A small network was shown many inputs. Here are its activations along a few directions, one row for each input.
In each table, some parts of the input vary, and every possible input appears once, in random order.
Descriptions start from the smaller parts, as in this example, which fits no table here: ring(5) and (point or ring(9) or (values(2) and line(6))).
Shared parts are said once, and a part with two or three values counts as separate values.

Other details of the inputs shift rows strongly along two fixed directions, in all tables alike. That doesn't count.

Table:
r1: .13,.16,.12,.17,.04,.13,-.11,-.07,-.02,.43,.04,.25,-.72,.22
r2: -.02,.02,.03,.10,.02,-.05,.05,-.02,.11,-.03,-.02,-.14,.04,.04
r3: .04,.03,.06,.03,-.06,.00,.03,-.03,.08,-.07,-.08,-.15,.01,-.08
r4: .05,.04,.12,.00,-.02,-.04,.00,.00,.04,-.01,-.03,-.15,.06,-.09
r5: .00,.01,-.11,.06,.06,-.01,.11,-.03,.09,.05,-.03,-.07,.09,.00
r6: .02,-.05,.04,.01,.04,-.01,.09,.02,-.03,.06,-.04,-.07,.07,-.18
r7: .14,.13,.04,.06,-.07,.06,-.04,-.03,-.09,.48,-.01,.23,-.76,.03
r8: .01,.02,-.03,.01,.16,-.02,.07,.01,.02,.08,-.06,-.09,.10,.00
r9: .00,-.06,.01,.02,.02,.01,.12,.00,-.02,.02,-.07,-.09,.03,-.17
r10: .06,-.06,.01,.02,.04,.03,.07,-.01,.01,.04,-.03,-.05,.08,-.19
r11: .06,.02,-.06,-.03,-.01,.02,.09,-.03,.03,.03,-.07,-.10,.06,-.13
r12: .06,-.04,.14,.07,.00,.02,.01,-.02,.05,-.04,.00,-.08,.07,-.14
r13: .05,.02,.06,.08,-.01,-.03,-.01,-.03,.11,-.02,.02,-.11,.08,-.03
r14: -.14,-.08,-.04,-.29,-.18,.01,-.25,.08,-.21,-.37,.14,.28,.11,.13
r15: .01,.04,.09,.06,.12,-.02,.01,.00,.06,.00,-.04,-.13,.09,.05
r16: .01,-.04,.10,.08,-.04,.03,.06,-.03,.04,-.08,-.06,-.12,.01,-.12
r17: -.01,.01,-.07,.03,.13,.00,.10,.00,.03,.04,-.10,-.11,.06,.00
r18: .05,.03,.06,.07,.12,.02,-.01,-.02,.09,-.01,-.02,-.10,.10,.04
r19: -.23,-.08,-.06,-.23,-.12,-.05,-.21,.10,-.19,-.34,.17,.28,.14,.26
r20: -.01,.01,-.05,.04,.08,-.07,.09,.02,.06,.08,-.01,-.09,.10,-.01
r21: .09,.01,.00,-.05,.03,-.02,.05,.01,.02,.08,-.03,-.08,.11,-.14
r22: -.01,.00,-.07,.03,.00,-.05,.10,-.01,.05,.04,-.05,-.12,.05,-.07
r23: .04,.03,.07,.09,.06,-.05,.00,-.01,.11,.03,.04,-.10,.12,.03
r24: -.18,-.11,-.20,-.28,-.13,-.02,-.18,.09,-.22,-.29,.15,.33,.16,.14
r25: .04,.01,-.07,-.02,-.02,.01,.10,-.01,.04,.00,-.11,-.12,.02,-.13
r26: .05,.01,.00,-.05,.01,-.04,.07,.02,.00,.07,-.06,-.11,.07,-.14
r27: -.21,-.07,-.10,-.22,-.20,.00,-.20,.05,-.18,-.37,.15,.28,.11,.21
r28: -.02,.02,.00,.11,.01,-.02,.05,-.03,.13,-.05,-.04,-.13,.04,.05
r29: .02,.03,.09,.07,-.01,-.07,.01,-.01,.07,.00,.01,-.14,.07,-.02
r30: -.20,-.09,-.10,-.21,-.11,-.02,-.23,.08,-.15,-.35,.19,.30,.14,.25
r31: .05,.00,-.04,.02,.04,-.05,.05,.00,.05,.09,.01,-.07,.13,-.08
r32: .00,.03,.02,.10,.02,-.01,.04,-.04,.13,-.02,.00,-.11,.08,.05
r33: .03,.01,-.06,.04,.09,-.05,.07,.01,.07,.10,.02,-.06,.14,-.02
r34: -.07,.06,.03,-.16,-.10,.11,-.39,.07,-.33,.14,.25,.69,-.65,.44
r35: .01,-.06,-.02,.04,.00,.04,.12,-.01,.00,-.01,-.09,-.08,.03,-.17
r36: .00,-.04,.13,.07,-.02,.00,.06,-.02,.02,-.06,-.05,-.13,.02,-.12
r37: .13,.09,.24,.14,-.06,.08,-.11,-.03,-.09,.43,.08,.25,-.73,.04
r38: .02,.02,-.09,.03,.13,.04,.10,-.03,.05,.05,-.08,-.07,.09,.01
r39: -.01,.03,.06,.07,.10,.00,.03,-.02,.07,-.04,-.07,-.14,.05,.06
r40: -.17,-.08,-.05,-.24,-.16,-.03,-.25,.09,-.20,-.33,.19,.29,.16,.19
r41: .05,.02,-.03,.01,.17,.00,.05,.01,.03,.09,-.03,-.06,.14,-.01
r42: .11,.15,.10,.18,.02,.12,-.10,-.06,-.01,.40,.00,.22,-.75,.22
r43: .01,.00,-.04,.02,.03,-.07,.07,.01,.03,.08,-.02,-.10,.09,-.07
r44: -.17,-.06,-.06,-.29,-.21,.03,-.21,.06,-.21,-.39,.11,.27,.09,.14
r45: .03,.03,.08,.01,-.05,-.03,.03,-.02,.06,-.05,-.07,-.16,.01,-.08
r46: .06,-.05,.04,.01,.05,.01,.07,.01,-.01,.07,-.01,-.05,.11,-.18
r47: .03,-.05,-.01,.03,.01,.05,.12,-.02,.00,.03,-.05,-.06,.07,-.17
r48: -.23,-.09,-.11,-.21,-.21,-.01,-.20,.07,-.18,-.40,.11,.26,.07,.21
r49: .05,.00,-.07,.03,.16,.02,.06,-.01,.05,.06,-.05,-.06,.11,-.01
r50: -.03,.00,-.09,.05,.06,-.05,.11,.00,.07,.04,-.05,-.11,.06,-.01
r51: .00,.00,-.10,.05,-.01,-.02,.10,-.02,.07,.02,-.07,-.11,.04,-.07
r52: -.02,.00,-.12,.07,.04,-.02,.12,-.02,.09,.02,-.06,-.09,.05,.00
r53: .10,.04,.12,.00,-.01,-.02,-.02,-.01,.06,.00,.00,-.12,.09,-.09
r54: .09,.00,-.04,-.03,.02,.00,.05,-.01,.04,.05,-.05,-.08,.08,-.14
r55: .03,.00,-.09,.05,.08,-.03,.07,-.01,.09,.07,.00,-.06,.11,-.02
r56: -.16,-.14,.04,-.25,-.15,.02,-.22,.09,-.26,-.35,.18,.32,.14,.09
r57: .00,.00,-.10,.04,.12,.03,.11,-.01,.05,.02,-.11,-.10,.06,.01
r58: -.01,.02,.05,.08,-.04,-.05,.03,-.03,.09,-.04,-.03,-.16,.03,-.02
r59: .02,.01,-.09,.04,.00,-.01,.10,-.03,.06,.05,-.03,-.09,.08,-.06
r60: .14,.10,.19,.17,-.08,.13,-.09,-.07,-.06,.40,.06,.26,-.74,.04
Each input here is: values(2) and line(5) and ring(6).
- Changing only the values(2) part turns r40 into r31. The same change can be made to r34. Which row results? => r41
- Changing only the values(2) part turns r53 into r21. The same change can be made to r2. Which row results? => r50
- Change only the values(2) part in r36. List by row number the other rows that result. => r9
- Change only the line(5) part in r51. List by row number the other rows that result. => r25, r35, r52, r57

Table:
r61: -.05,.01,-.05,.09,.14,.03,.04,-.02,.07,-.04,-.04,-.05,.07,.15
r62: .07,.03,.01,-.03,-.03,-.10,-.04,.02,.05,.07,.09,-.04,.13,-.04
r63: .03,.09,.06,.00,.02,-.05,-.07,-.01,.08,-.05,-.01,-.11,.07,.11
r64: -.02,-.05,-.10,.07,.10,-.03,.06,.01,.04,.08,.06,.02,.13,.01
r65: -.17,-.06,-.20,-.34,-.18,.09,-.19,.09,-.34,-.18,.07,.47,-.24,.17
r66: -.02,-.01,.16,.09,-.05,.03,-.02,-.04,.05,-.16,-.03,-.11,-.01,.01
r67: -.01,-.03,.18,.04,.00,.04,.00,-.01,-.01,-.13,-.05,-.09,-.01,-.06
r68: .01,-.07,.11,.07,-.10,-.02,.00,-.01,.03,-.05,.06,-.03,.05,-.14
r69: .10,.05,.06,-.08,.06,-.01,-.05,.01,.00,.03,-.01,-.05,.11,-.04
r70: -.05,.01,-.15,.03,-.11,-.06,.08,-.03,.09,-.03,-.03,-.09,.01,.00
r71: -.05,.03,-.10,.01,-.04,.00,.07,-.03,.05,-.09,-.12,-.12,-.03,.04
r72: -.02,-.02,-.16,-.01,-.09,-.05,.09,-.01,.03,.03,-.02,-.05,.03,-.11
r73: .09,.02,.04,-.09,.03,-.05,-.03,.03,-.02,.09,.04,-.03,.14,-.09
r74: -.18,-.11,-.17,-.26,-.02,.06,-.20,.11,-.35,-.06,.20,.57,-.12,.23
r75: .23,.17,.28,.39,-.10,.06,-.04,-.13,.13,.59,.07,.11,-.89,.03
r76: .04,-.05,.16,.01,-.01,.08,-.01,-.02,-.03,-.09,-.03,-.04,.03,-.14
r77: .04,.06,.08,-.06,.06,-.04,-.05,.02,.02,-.01,-.04,-.10,.07,.04
r78: -.04,-.01,-.03,.04,.19,.03,.06,.01,.00,.00,-.07,-.03,.07,.08
r79: -.04,.01,-.08,-.04,.00,.01,.09,.00,-.01,-.05,-.15,-.10,-.03,-.03
r80: .04,.07,.01,.02,-.05,-.10,-.06,-.01,.12,.01,.08,-.08,.10,.07
r81: .00,-.03,-.12,-.07,-.03,-.01,.11,.01,-.05,.04,-.07,-.03,.04,-.17
r82: .03,-.07,.15,.01,-.04,.03,.02,.00,-.05,-.03,.02,-.02,.06,-.20
r83: .01,-.03,-.05,.01,.19,.07,.06,.00,-.01,.04,-.04,.02,.11,.00
r84: -.05,-.01,-.09,.11,.08,-.03,.05,-.02,.10,.02,.05,-.02,.10,.11
- What is each input in this table made of? => values(4) and ring(6)
- Changing only the ring(6) part turns r80 into r62. The same change can be made to r84. Which row results? => r64
- Change only the ring(6) part in r68. List by row number the other rows that result. => r66, r67, r75, r76, r82
- Change only the values(4) part in r66. List by row number the other rows that result. => r61, r63, r71
- Change only the values(4) part in r73. List by row number the other rows that result. => r74, r81, r82

Table:
r85: -.16,-.07,-.02,-.10,-.12,.08,-.20,.04,-.23,-.13,.15,.43,-.27,.23
r86: -.09,.05,-.28,-.02,.13,-.10,.05,.02,.07,.02,-.02,-.06,.18,.21
r87: .13,.05,.11,.01,.13,.06,.01,-.01,-.03,.22,-.05,-.02,-.13,-.06
r88: -.06,-.06,.00,-.13,.03,-.01,.06,.03,.00,-.31,-.12,-.22,.41,-.13
r89: -.07,-.01,.00,-.04,-.03,-.09,.00,.00,.12,-.32,-.01,-.24,.44,.01
r90: -.08,-.05,-.01,-.11,-.06,-.02,.09,.01,.01,-.37,-.16,-.25,.36,-.13
r91: .25,.18,.19,.17,.08,.11,-.03,-.07,-.01,.60,-.05,.12,-.76,-.01
r92: -.07,-.13,.02,.00,.14,-.01,.06,.02,.03,-.24,.00,-.12,.50,-.06
r93: -.14,-.07,.00,-.12,-.06,.09,-.24,.06,-.27,-.05,.19,.52,-.29,.27
r94: -.13,-.07,-.09,-.20,-.31,.01,-.18,.06,-.24,-.11,.14,.39,-.29,.09
r95: .24,.18,.19,.36,.08,-.05,.17,-.14,.37,.33,-.13,-.45,-.15,-.12
r96: -.08,-.07,-.07,-.23,-.15,.02,-.21,.08,-.29,.00,.21,.48,-.20,.10
r97: -.03,-.11,-.05,-.11,-.01,-.07,.07,.04,.01,-.21,.01,-.14,.48,-.21
r98: .05,-.01,.09,.26,.04,.01,.20,-.09,.21,-.01,-.12,-.33,.06,-.14
r99: .21,.23,.17,.28,-.08,.02,-.06,-.12,.14,.50,.02,.04,-.80,.14
r100: -.25,-.05,-.32,-.15,.02,.07,-.09,.07,-.24,.00,.12,.53,-.28,.39
r101: .27,.13,.19,.26,.19,.03,.22,-.10,.23,.38,-.22,-.40,-.15,-.26
r102: .25,.14,.19,.27,.13,.03,.23,-.11,.24,.34,-.24,-.43,-.19,-.26
r103: -.09,-.12,.01,.01,.09,-.01,.07,.01,.05,-.29,-.02,-.14,.46,-.07
r104: .12,.09,.11,.18,.08,-.07,.09,-.06,.26,.07,-.07,-.34,.15,-.06
r105: -.08,.03,.00,-.18,-.09,.00,-.31,.08,-.20,-.05,.21,.42,-.19,.32
r106: -.10,-.11,.01,.02,.06,.00,.05,.01,.03,-.27,-.01,-.11,.37,-.04
r107: -.06,-.11,-.06,-.09,-.09,-.07,.09,.02,.03,-.26,-.02,-.17,.43,-.21
r108: .17,.12,.18,.33,.01,.11,.01,-.11,.07,.51,.00,.12,-.79,.05
r109: .01,.04,.04,.00,.03,-.06,-.05,.01,.08,-.08,.04,-.09,.20,.07
r110: -.04,-.05,-.04,-.12,-.14,.00,-.10,.04,-.15,.02,.12,.25,-.14,-.01
r111: -.02,-.02,.02,-.06,.10,-.09,-.02,.05,.08,-.22,.04,-.18,.54,.02
r112: .25,.14,.18,.28,.11,.02,.24,-.12,.25,.33,-.25,-.44,-.20,-.26
r113: .19,.08,.18,.43,.12,.03,.25,-.14,.31,.30,-.16,-.40,-.18,-.20
r114: -.07,-.05,-.05,-.15,-.20,.01,-.15,.05,-.20,.00,.14,.34,-.24,.04
r115: -.16,-.20,-.13,-.31,-.05,-.08,-.05,.11,-.16,-.44,.12,.07,.67,-.10
r116: .03,-.02,.04,-.10,.09,.02,.01,.02,-.05,-.06,-.06,-.08,.17,-.08
r117: -.10,-.06,-.33,-.17,.18,-.02,.16,.06,.01,-.21,-.18,-.16,.46,-.01
r118: -.12,-.02,-.39,-.19,-.07,.02,-.06,.05,-.23,.14,.10,.45,-.23,.19
r119: -.13,-.06,-.09,-.20,-.29,.01,-.19,.07,-.25,-.10,.15,.41,-.28,.09
r120: -.04,.05,.02,-.07,-.07,-.02,-.19,.03,-.06,-.04,.13,.19,-.12,.21
- What is each input in this table made of? => values(4) and (point or line(8))
- Changing only the values(4) part turns r102 into r89. The same change can be made to r88. Which row results? => r104
- Change only the line(8) part in r93. List by row number the other rows that result. => r85, r92, r98, r103, r106, r108, r113
- Change only the values(4) part in r110. List by row number the other rows that result. => r101, r106, r120
- Change only the values(4) part in r87. List by row number the other rows that result. => r92, r111, r115
